These are the activations of a small neural network, seen along a few directions. Each row is one input.
In each table, some parts of the input vary, and every possible input appears once, in random order.
Descriptions start from the smaller parts, as in this example, which fits no table here: one of 4 places along a line, together with either a single point or one of 11 places along a line or (one of 3 separate values, together with one of 8 places around a ring).
Shared parts are said once, and a part with two or three values counts as separate values.
In the rows, zero is written as 128.

Other details of the inputs vary at random and push rows far along two fixed directions, the same in every table; ignore that.

Rows:
x1: [184  63 125  87 144 172 160 177 129 138  97 131]
x2: [122 159 144 145 102 119 117  84 134 118  98 132]
x3: [199  81 109  87 139 160 139 173 152 129  80 113]
x4: [135 109 154 137 125 148 127 113 147 127 131 150]
x5: [132 158 134 136  96 138 118  98 129 121  89 131]
x6: [ 83 137  78 118 167  83 151 186  81 146 200 109]
x7: [134 130 111 101 140 123 156 154  81 142 123 138]
x8: [159 107 157 134 122 156 116 117 177 124  91 124]
x9: [151 115 154 138  85 146 107  83 162 108  77 141]
x10: [132 134 105 105 131 136 154 152  77 140 118 136]
x11: [143 123 141 136 119 137 112 117 169 124 116 125]
x12: [ 74 162 156 171 119 110 113  68 127 120 168 144]
x13: [ 79 155  79 110 166  87 151 184  65 146 191 114]
x14: [ 76 148 132 161 143  97 118 120 115 130 190 128]
x15: [ 93 150  79 127 163  76 124 182 108 141 190  82]
x16: [ 90 168 146 166 112 105  97  68 148 117 140 125]
x17: [190  86 108  86 127 152 136 167 137 130  87 114]
x18: [186 100 102  74 114 153 138 164 110 129  62 125]
x19: [111 129 202 179  89 151 101  36 170 102 126 167]
x20: [ 84 146 144 162 155 110 124 116 143 126 186 131]
Description of these inputs: one of 2 separate values, together with one of 10 places along a line.
Changing only the place on the line of 10 turns x3 into x15. The same change can be made to x20. Which row results? -> x14
Change only the choice among 2 separate values in x7. List by row number the other rows that result. -> x2
Change only the choice among 2 separate values in x13. List by row number the other rows that result. -> x18

Rows:
x21: [ 78 153 135 161 124 110 114 121 113 125 171 133]
x22: [152  83 127  99 158 133 145 182 128 141 115 109]
x23: [130 136 174 164  97 132 109  75 193 110 105 138]
x24: [ 64 148 108 145 180  70 138 175 125 149 210  95]
x25: [127 120 170 148  87 157 113  80 138 118  98 164]
x26: [174 124 115  95 134 143 146 135 105 136  77 139]
x27: [208  77  80  71 151 156 146 198 118 147 100  90]
x28: [ 80 149 114 143 138 104 126 148  99 136 177 123]
x29: [ 81 149  97 148 178  89 128 160 114 148 228  86]
x30: [116 134 190 168 109 128  95  72 184 112 100 124]
x31: [158 111  85  76 130 137 154 180  93 144  98 114]
x32: [118 150 159 171 114 133  91  70 175 115 140 120]
x33: [182  97 101  75 154 150 167 172  82 147  92 144]
x34: [146 114 172 146 105 141 109  92 183 118  80 133]
x35: [164  91 113 101 145 154 142 166 142 126 123 131]
x36: [119 146 170 170  99 135 101  65 197 104 114 143]
x37: [155 101 161 120  90 172 132  93 130 121  76 164]
x38: [180  95  88  76 123 150 143 191  96 139  80 118]
x39: [ 90 161 102 146 158 100 112 141 144 129 186  97]
x40: [160 129  93  91 146 130 156 161  93 141  99 122]
x41: [133 138 162 157 105 147  99  76 189 103 110 139]
x42: [110 154  99 128 134 101 123 171 100 133 157 106]
x43: [ 63 165 128 143 134  97 126 126 104 136 189 128]
x44: [ 95 160 143 153 138 115 134  94 112 129 149 146]
x45: [ 95 159 125 145 113 112 114 117 122 130 138 124]
x46: [133 114 147 143 130 153 113 105 161 117 135 140]
x47: [ 96 139  90 132 180  99 133 175 113 147 216  90]
x48: [ 81 163  92 123 174  86 158 165  75 142 194 113]
x49: [128 146 147 141 104 139 124  79 132 121  92 144]
x50: [149 127 158 121  81 157 113  88 141 118  73 149]
x51: [182  95  93  83 118 152 139 185 100 134  79 120]
x52: [ 88 143 114 145 158 100 135 151 144 131 192 119]
x53: [165  93 116  85 128 157 159 156  95 133  94 139]
x54: [182  84 118  90 118 161 142 179  98 131  92 140]
x55: [134 138 154 134  94 147 121  80 136 114  86 143]
x56: [ 86 146 107 146 124  61 101  95 120 114 176 116]
x57: [ 78 132 110 145 137  64 113 107 107 119 199 127]
x58: [177  87 113  82 130 163 164 156  94 139  81 145]
x59: [150 139 162 136  98 152 125  70 137 110  73 152]
x60: [116 128 189 175 103 136 114  67 189 111 126 154]
Changing only one part turns x32 into x47. The same change can be made to x41. Which row results? -> x35
Describe the family of inputs behind these rows. -> one of 2 separate values, together with either a single point or one of 8 places along a line or one of 11 places along a line
Change only the choice among 2 separate values in x43. List by row number the other rows that result. -> x50

Rows:
x61: [139 133 116 106 139 126 147 141  87 139 113 126]
x62: [188  84  83  62  99 161 155 173  92 138  64 159]
x63: [161  82 134 109 120 149 130 124 137 124  97 135]
x64: [ 95 152 102 142 159  82 123 137 128 126 174 107]
x65: [ 95 154  94 120 124 100 138 147  91 133 156 135]
x66: [126 148 168 151 107 138 120  64 124 124  94 151]
x67: [ 72 161 119 144 144 110 118 145 126 138 175 104]
x68: [116 117 194 162  96 148  94  49 168 105 111 163]
x69: [156 126 151 142 120 160 126  84 160 114 106 150]
x70: [145 111  78  91 161 116 159 231  91 152 143 104]
x71: [112 150 194 179  88 152  98  70 168 110 108 154]
x72: [ 94 160 113 142 158 102 138 130 128 135 193 113]
x73: [167  87 151 122 109 167 131  99 150 122  89 148]
x74: [106 147 131 129 102 124 129 104 112 117 121 149]
x75: [ 92 164 115 128 141  99 140 133  88 131 155 120]
x76: [101 128 177 165 104 124  99  68 159 111 131 146]
x77: [103 159 129 145 138 111 127 105 102 146 135 130]
x78: [164  86 154 113 115 170 130 113 141 125  94 155]
x79: [ 69 185 136 164 140  91 120  89 105 139 166 127]
x80: [102 136  41  89 186  93 159 241  83 164 187  62]
x81: [103 149 152 158 127 120 115  79 155 119 156 137]
x82: [ 81 159 130 145 135 107 115 137 131 136 171 110]
x83: [175 119 137 117 111 161 120 120 157 119  72 132]
x84: [156  95  65  65 165 116 161 241  88 158 138  93]
x85: [ 50 176 123 174 155  84 129 111 130 136 225 108]
x86: [ 89 152 120 149 160 113 144 153 113 138 194 125]
x87: [173  85  91  73 154 133 148 181 113 136 116 116]
x88: [170 112 152 111 104 160 138 101 114 120  60 152]
x89: [131 128 145 138 118 158 123 136 138 127 107 133]
x90: [168  98  71  55 140 136 174 206  65 139  98 121]
x91: [ 65 160 106 143 170  92 140 154 109 145 222 109]
x92: [118 122 162 157 115 129 115 104 143 115 126 146]
x93: [ 78 147 154 168 136 109 113 106 134 120 172 140]
x94: [131 116 121 126 137 119 135 166 119 133 133 125]
x95: [110 133 164 162 124 140 122  98 142 120 143 154]
x96: [ 73 169 135 171 146  90 104  87 148 115 181 126]
x97: [153 118 137 148  79 154  75  82 115 106 126 137]
x98: [183  88 162 124  84 168 120  98 164 118  55 142]
x99: [166 112 157 136 113 165 119  78 164 110  86 158]
x100: [199  93  94  76 136 173 144 179 130 133  63 115]
x101: [166  87 153 115 103 153 120 119 147 122  80 143]
x102: [159  88  71  78 155 111 156 211 101 149 128  93]
x103: [179 101  97  79 136 158 144 180 127 138  88 107]
x104: [ 91 134 129 152 133  93 119 114 136 126 165 113]
x105: [151 117 128 100 112 145 144 129 100 122  85 143]
x106: [171 119 155 137  99 154 113  91 170 110  69 144]
x107: [ 91 153 106 135 144  99 128 156 125 142 172  93]
x108: [ 80 165 121 155 142  74 114 120 140 127 182 104]
x109: [198  86 102  86 133 145 140 165 133 127  73 123]
x110: [166 115 145 122 105 143 121 113 158 120  87 131]
x111: [122 149 121 126 132 117 123 139 140 132 140 107]
x112: [108 142 170 167 106 114  99  58 169 106 131 138]
Describe the family of inputs behind these rows. -> either a single point or one of 11 places along a line or (one of 5 places along a line, together with one of 8 places along a line)
Start at x72 and move only the place on the line of 8, one step at a time. The first step leads to x81. Which rows follow, in order? -> x87, x112, x108, x110, x111, x103
Change only the place on the line of 5 in x107. List by row number the other rows that result. -> x71, x82, x83, x111
Change only the place on the line of 8 in x82. List by row number the other rows that result. -> x67, x68, x76, x78, x84, x91, x101

Rows:
x113: [ 94 123 163 174 148 107 103  86 209 104 160 121]
x114: [ 76 180 100 145 144  73 131 134 101 153 157 102]
x115: [174  54 111  83 112 166 155 173 106 137 108 142]
x116: [109  92  85 129 172 106 129 208 155 133 194  86]
x117: [148 132 175 150 114 186 120  58 146 108  97 174]
x118: [164 116 172 150 131 171 107  95 204 128 121 117]
x119: [133 104  74  85 185  96 164 197  86 152 171 132]
x120: [ 82 188 110 153 113  88  86  87 116 105 161 122]
x121: [181  79 102  95 173 170 149 189 164 137 103  97]
x122: [120 157 168 160 121 131  98 119 202 126 135 105]
x123: [155 127 128  99 115 158 151 156 118 128  82 142]
x124: [102 114  69  83 185  83 173 200  78 154 196 103]
x125: [101 188 109 150 135  97 125 108 117 122 143 124]
x126: [166 124 148 125  59 155  95  60 145  95  54 151]
x127: [115 103  65  98 162 107 162 218  77 145 197 115]
x128: [167  91 190 148 118 148  99  75 219 112 115 135]
x129: [139 101 207 160 102 146 112  43 152 100 101 170]
x130: [168  83 144 109 132 140 151 126 122 121 111 153]
x131: [177  69 114  96 123 169 140 163 107 121 115 159]
x132: [157 115 131 112 135 171 153 125 119 131 108 145]
x133: [156  83 131  86 132 144 157 128 121 127 107 148]
x134: [120 139  95 117 173 128 153 165  96 154 165 132]
x135: [ 78 170  87 101 158  98 161 196  88 151 171 100]
x136: [182 107 111 116 131 141 128 148 186 121  62  96]
x137: [193  54 124 106 131 158 121 183 174 136 132 109]
x138: [119 149 195 153  71 165 116  59 160 113  74 161]
x139: [ 48 210 119 174 127  67 124  88 123 135 178 104]
x140: [170  51 129  98 110 167 138 160 108 142  97 153]
x141: [ 82 184 104 129 157 104 138 167  98 132 170 122]
x142: [106 149  73 101 120  90 121 151  90 135 147  92]
x143: [154 120 164 143 121 170 139  94 132 124 108 152]
x144: [ 69 174 145 176 145 105 105 131 193 117 158  96]
x145: [ 70 192 136 174 134  83 113  92 119 129 150 116]
x146: [179  62 107  95 123 159 145 176 108 138 114 161]
x147: [ 49 196 111 154 107  70  95  84 117 117 179 104]
x148: [112 108 105 103 182  98 150 174  86 142 169 123]
x149: [152 110 136 103 130 175 155 120 120 136 102 142]
x150: [183 108 104  94  91 143 109 123 118 121  63 144]
x151: [ 34 197 150 174 130  89 114 113 120 142 175 125]
x152: [130 156  83 119 147  91 156 170  93 143 139 100]
x153: [ 52 174 137 169 162  77 119  89 123 114 218 144]
x154: [110 136 190 168 109 164 112  49 146 131 109 162]
x155: [132 149 161 160  66 126  85  48 144  96  94 141]
x156: [158 104 128 100 132 174 158 132 114 142 103 136]
x157: [ 59 138 161 185 126 108 102  98 123 121 194 145]
x158: [141 122 107  87 152 139 152 204  86 147 104 119]
x159: [152 151 171 172  99 131  89  66 219 117  96 109]
x160: [146 137 117 132 111 109  77 121 181 120 131  81]
x161: [124 127  54  79 139  89 126 192  69 152 135  88]
x162: [194 104 106  90 126 140 153 163  96 136  61 114]
x163: [ 97 111 104 118 136 116 146 164 101 138 185 126]
x164: [166 120 129 100 117 160 143 157 121 137  73 157]
x165: [ 59 146 163 169 138  89 114  76 131 131 180 146]
x166: [158  71 163 135 101 161 123 120 121 116 112 154]
x167: [157  92 135 103 132 141 151 121 125 119 113 156]
x168: [ 97 153  68 106 150  77 114 176  72 138 161  87]
x169: [174  94 144 110 139 175 148 136 106 134  95 136]
x170: [125 155 196 168  82 154 116  71 155 108  88 162]
x171: [ 85 170 119 153 114  79  92 104 103 115 159 101]
x172: [ 84 132 157 181 113 112 116 102 129 117 190 147]
x173: [189 116  83  85 131 135 155 168 105 146  69 133]
x174: [118 150 203 168  87 153 108  70 146 108  86 154]
x175: [170 131 106 104 114 137 151 133 118 128  73 128]
x176: [152 109 172 134 127 182 128  92 128 127  87 156]
x177: [ 64 199 110 153 131  76 134 104 118 134 165 105]
x178: [173  98  94 103 118 132  98 152 173 110  80  86]
Describe the family of inputs behind these rows. -> one of 6 places along a line, together with either one of 2 separate values or one of 9 places around a ring
Changing only the place on the line of 6 turns x178 into x144. The same change can be made to x160. Which row results? -> x122
Changing only the place on the line of 6 turns x172 into x143. The same change can be made to x166. Which row results? -> x169
Start at x147 and move only the place on the line of 6, one step at a time. The first step leads to x177. Which rows follow, in order? -> x135, x149, x133, x163
Which other rows agree with x124 in the place on the line of 6? List them by row number. -> x113, x119, x128, x129, x130, x133, x148, x153, x165, x167
Change only the place on the line of 6 in x168. List by row number the other rows that result. -> x145, x148, x157, x158, x176
Change only the choice among 2 separate values in x118. List by row number the other rows that result. -> x121
